Here are a small network's activations along a few directions, averaged over the inputs that share one value of a field.
Related values have similar rows: they may be neighbours, one step apart, or belong to one group.
In the rows, zero is written as 500.
Random noise pushes rows far along 8 fixed directions. That doesn't count. These rows show it; they differ only by the noise:
[506 485 549 320 486 552 429 494 478 469 479 483 482 575 574 541 493 694
 554 360 595 524 398]
[596 638 529 400 549 267 323 510 390 493 314 540 353 417 674 627 452 360
 583 495 360 515 466]
[493 545 447 470 493 511 522 406 622 476 546 506 520 474 486 613 532 503
 553 530 466 496 462]
[359 393 544 820 938 544 361 666 172 763 310 348 641 592 625 556 435 475
 547 403 539 578 615]
[450 464 487 642 561 450 500 496 463 552 402 434 671 401 452 550 553 244
 555 662 414 447 549]
[683 600 667 654 461 244 409 435 520 278 383 497 471 380 619 382 556 506
 570 691 483 483 456]
[584 497 533 654 822 396 406 418 634 433 473 367 477 562 455 523 637 776
 714 736 584 573 491]
[404 424 512 502 371 631 583 473 524 507 516 486 712 463 487 523 503 406
 468 448 528 417 457]
[481 508 393 371 528 371 400 487 507 516 458 433 446 434 321 539 580 355
 596 605 387 491 521]
[459 528 516 980 720 355 431 517 424 531 456 421 546 414 513 395 482 388
 475 564 425 514 630]


Field S:
s4: [493 248 652 472 571 411 396 496 694 336 451 349 610 534 312 252 609 798
 610 563 735 327 394]
s10: [516 605 526 799 525 516 538 471 417 443 599 507 446 534 577 420 505 605
 424 481 527 632 576]
s8: [480 490 476 366 442 384 385 440 729 380 591 497 345 463 423 419 472 684
 516 312 531 381 386]
s5: [632 624 536 621 308 334 542 409 641 323 484 549 452 354 536 417 535 330
 473 692 425 413 503]
s13: [415 312 553 479 538 486 442 652 383 582 436 444 653 463 310 329 465 437
 418 458 505 438 482]
s7: [452 335 569 464 478 482 400 648 335 457 523 375 464 554 258 141 539 665
 429 412 639 503 544]
s12: [587 594 525 317 128 483 599 410 654 323 565 638 436 428 551 467 479 429
 400 483 471 408 413]
s14: [470 444 332 227 603 436 440 604 468 685 428 516 307 542 369 573 485 342
 548 544 393 488 572]
s15: [545 451 595 517 462 406 480 583 471 521 291 511 541 444 677 487 451 273
 543 596 489 324 485]
s16: [440 382 655 644 379 500 531 561 457 468 411 509 677 429 578 383 421 366
 400 399 535 328 462]
s9: [531 381 585 526 786 301 307 661 464 586 309 447 351 508 522 392 388 581
 532 431 538 401 515]
s3: [538 514 506 576 459 346 370 564 506 430 487 472 305 503 525 255 446 518
 462 417 524 422 547]
s11: [590 517 638 648 506 654 700 469 520 445 588 578 660 522 602 510 501 656
 448 617 604 593 494]
s6: [470 509 365 467 634 390 422 475 602 508 616 496 367 505 279 479 529 587
 516 506 424 534 527]
s1: [632 578 486 665 493 443 643 412 659 487 443 576 491 433 588 597 534 336
 533 774 408 462 549]
s2: [569 538 516  38 194 520 479 567 368 418 529 579 315 547 483 431 475 545
 429 356 528 553 462]
The values of S form a 4 by 4 grid.
- What is the length, in steps, of the shortest route from s7 to s4? => 2
- Which values are neighbours of s5? Give them in the order they are listed. => s10, s12, s3
- Which values are neighbours of s13? Give them in the order they are listed. => s11, s6
- Which values are neighbours of s14? Give them in the order they are listed. => s9, s1
